These are the activations of a small neural network, seen along a few directions. Each row is one input.
Each table varies a few parts of the input and shows all the possible inputs, shuffled.
Descriptions start from the smaller parts, as in this example, which fits no table here: values(2) and (point or ring(9) or (ring(5) and line(6))).
Shared parts are said once, and a part with two or three values counts as separate values.

Rows:
x1: [ 10  -8   1  -2 -12   6   9  12  13 -15 -16   2   5  13 -14  19 -12  -5
 -15]
x2: [ 13  -1 -12  -4  -1 -17   9  -5 -15  15   7 -16  -7  20  16  12   5  13
  -3]
x3: [  2 -10   5  -5  -7  -1  12  11   7 -20 -13   8   4  22 -20  14 -11 -14
 -10]
x4: [  6  -7  24  -6   8   0  -3  -8   6  -5  -1  14   0  -4  10 -14  26 -14
  -6]
x5: [-16  10  -8   6  -8   3  -7   5   5  20   2 -11   9 -18  12   9  -9 -22
  -4]
x6: [ 16   4   7   2  11  29  -7   0  -2  -8   4  21 -17 -25 -14 -45  -4  32
  39]
x7: [-11  -7   7  -2  -3  -2   9   6  17 -23 -10   6   4  14 -20  15   0  -5
 -18]
x8: [ -7   7  -4  15  -7   8  -2   6   1  18   9 -11  11  -6  13  10 -12 -28
   2]
x9: [  6  -1  -9  -6   2 -24  12  -7 -20  10   9  -8  -6  30  11   5   6   5
   1]
x10: [  2  -8  -6  -9 -12   1   4  12  18 -14 -22   3   5   1 -14  18  -9   1
 -21]
x11: [-24  10  -2  11  -7  -2 -13   1   2   9  10 -12  11 -17   7   4  -1 -22
  -6]
x12: [ -8   0  -8  -5   7 -23   6 -11 -12   6  13 -11  -8  23  11   7  18  14
  -6]
x13: [ 10  -9  20  -8  -1  -2 -13  -7   7  -5  -5   7   2 -16  11 -17  22  -9
 -11]
x14: [-13   7  -2  11  -3  -1   0   3  -3  13  13  -4  13   3   6   6 -10 -35
   8]
x15: [ -6  -8   0  -3 -11  -4   0   7  17 -25 -14   0   5   2 -19  13  -2   0
 -22]
x16: [-27  10   2  13   2  -1  -5   1   3  11  16  -4  11  -5   6   6   2 -26
  -2]
x17: [ 20 -11  21  -8   4   2   2  -6  -2   0  -4  15   4   5   8 -16  15 -23
   2]
x18: [ -2   6  -7   8   5  27   0   4   5 -26  -7  21 -13 -10 -42  -6 -32  42
  23]
x19: [  4  -2 -17 -14  -2 -20   4  -5 -11  16   2 -16  -8   8  17  11   7  19
  -9]
x20: [ -4   0 -12  -8   0 -25  -3 -10 -12   5   8 -19  -7  10  11   6  16  18
  -9]
x21: [  6  16 -22   5  24   3   2  -5 -22   0  11  -6 -24  -1 -13 -21 -15  58
  35]
x22: [-22  21 -11  25  13  29  -6   2 -11   3  10   5   0 -29 -14 -14 -28  23
  45]
x23: [ 27 -11  18  -4   0   9  -2  -3   3   6  -7   7   3  -4  14 -11  13 -15
  -4]
x24: [ 17 -11  15 -13  -2   3  -7  -2   8   7 -13   8   2 -16  16 -13  14  -8
 -10]
Q: The inputs of x8 and x1 match in every part but one. If x16 is changed in the same way as x8 into x1, which row does it become?
A: x7
Q: What is each input in this table made of?
A: values(4) and (point or ring(5))
Q: Change only the ring(5) part in x12. List by row number the other rows that result.
A: x2, x9, x19, x20
Q: Change only the ring(5) part in x4. List by row number the other rows that result.
A: x13, x17, x23, x24

Rows:
x25: [-35  21  -3  29   0  19 -12   1  -3  28  29  -2  19 -28  14   2 -21 -42
  25]
x26: [ 15   2 -13 -20  13 -18   7 -13 -35  40   8 -11 -10   8  36 -11  12  22
  19]
x27: [-20  13 -26   7   8 -10   6 -17 -24   1  26  -2 -17  15  -9   5  -2  51
  22]
x28: [  5  -5   1   2   0 -30  10  -2  -6  11   8 -36   8  32  31  24  28 -16
 -30]
x29: [ -6 -17  15  -4 -30  -1  -4   3  11 -18 -21   8  20   6  -5  31  -8 -32
 -29]
x30: [  5  -6  18  -5   8  21   2   9  36 -22 -27  27   4 -12 -21   7  -5  -3
 -24]
x31: [  0  17 -34  13  -6  22   1  10  -5  -3   4  -6 -12  -7 -31   1 -44  46
  29]
x32: [  6  -4  -1   9  -9 -25  14   0 -11  22  18 -25   5  41  31  36  15 -21
 -26]
x33: [-36  20   2  25   9  11 -16   4  -1  19  17 -11  21 -37  14 -12  -5 -36
  20]
x34: [-21  18  11  20  -2  27 -20  -1   0  37  18   4  12 -47  27 -26   4 -35
  24]
x35: [  7 -16   3 -26 -21 -21   0   5  16   6  -2   1   3  11  14   1  26 -39
 -28]
x36: [ 15   7 -15   0  -3  23  -6  10  -1  -1   0  -1 -23 -31 -14 -23 -23  53
  29]
x37: [ 11  -1  14  10  15  28   4  11   0 -38 -10  22   1   2 -38 -26 -14   7
  31]
x38: [  3 -12   6 -21 -12 -29  -3   1  16  -2  -1  -7   4  16   4   5  19 -40
 -40]
x39: [  1   6 -23  -9  20 -33  12 -11 -34  25   2 -22  -4  19  23   1   4  19
  13]
x40: [  8 -10  17  -9   0  28   6  12  39 -13 -28  33   4 -16 -10   1   0   0
 -11]
x41: [ 10 -21  19  -9 -20  -4 -14  -4  17 -20 -26   7  20 -12  -6  15   7 -29
 -40]
x42: [-10  -9   3 -19 -14 -36   7   9  13  -9  -5 -14   9  23   2  10  18 -39
 -35]
x43: [-11  -5  12  -5   7  19  12  18  30 -27 -31  17   7  -6 -25  15  -3  -3
 -18]
x44: [ -6   7  -5  -7  10  -7  -4 -17 -19   6  21   3 -26  -5   6 -19  20  59
  24]
x45: [ 27  -7  26   6   5  36   5   4   4 -24  -6  38  -8 -11 -23 -40 -10   8
  35]
x46: [ 14 -27  18 -12 -28   3 -11   0  20 -11 -28  14  20 -16   5   9  13 -26
 -27]
x47: [-23  21  10  25   9  17 -25  -5   2  25  19  -3  13 -42  17 -18  -3 -38
  14]
x48: [-22   9 -20   2  19 -18   1 -14 -21  -9  16 -10 -16   7  -7  -9  12  56
  16]
x49: [-14  -7  10   0  -3  27  16  14  29 -15 -22  24   4   4 -27  27 -19  -8
 -11]
x50: [  9  -1  11  15   4  36   8   7   0 -26  -1  28  -1  12 -42 -13 -29   1
  38]
x51: [ 20  -9   1  -8  -9 -15   6  -7  -4  25  11 -23   0  20  44  15  35 -17
 -23]
x52: [ -9   9  -9   0  19 -14  -9 -22 -18  -3  19  -3 -25   1  -3 -14  14  55
  13]
x53: [ 25  -2  24  10  14  30  -2   2   3 -33  -7  32  -7  -5 -33 -34 -14   6
  24]
x54: [ 16  -6   4  -1   0 -23   2 -11  -4  16  11 -30   1  26  34  19  29 -19
 -34]
x55: [-10  -9   1 -13 -23 -29   9  10   9   2   5  -3   5  33   3  22   4 -43
 -31]
x56: [ 13  12 -19   7   6  17 -13   6  -1 -10  -2  -6 -22 -24 -23 -19 -29  49
  18]
x57: [ 13   4 -16 -13  22 -26   2 -18 -32  30   7 -16 -10  14  26  -5   5  18
   8]
x58: [ -3 -16  16  -8 -22  -9  -5   3  14 -27 -30  -1  24  -5  -7  20   6 -28
 -34]
x59: [  5  11 -28  -3   9 -27  16 -13 -36  33  13 -11  -7  28  23  16  -9  13
  19]
x60: [ -1  14 -30   8   5  15  -4  14  -4 -15  -6 -14 -14 -16 -27 -13 -29  51
  23]
Q: The inputs of x31 and x60 match in every part but one. If x49 is changed in the same way as x31 into x60, which row does it become?
A: x43
Q: What is each input in this table made of?
A: line(4) and (point or ring(8))
Q: Change only the line(4) part in x42. List by row number the other rows that result.
A: x35, x38, x55
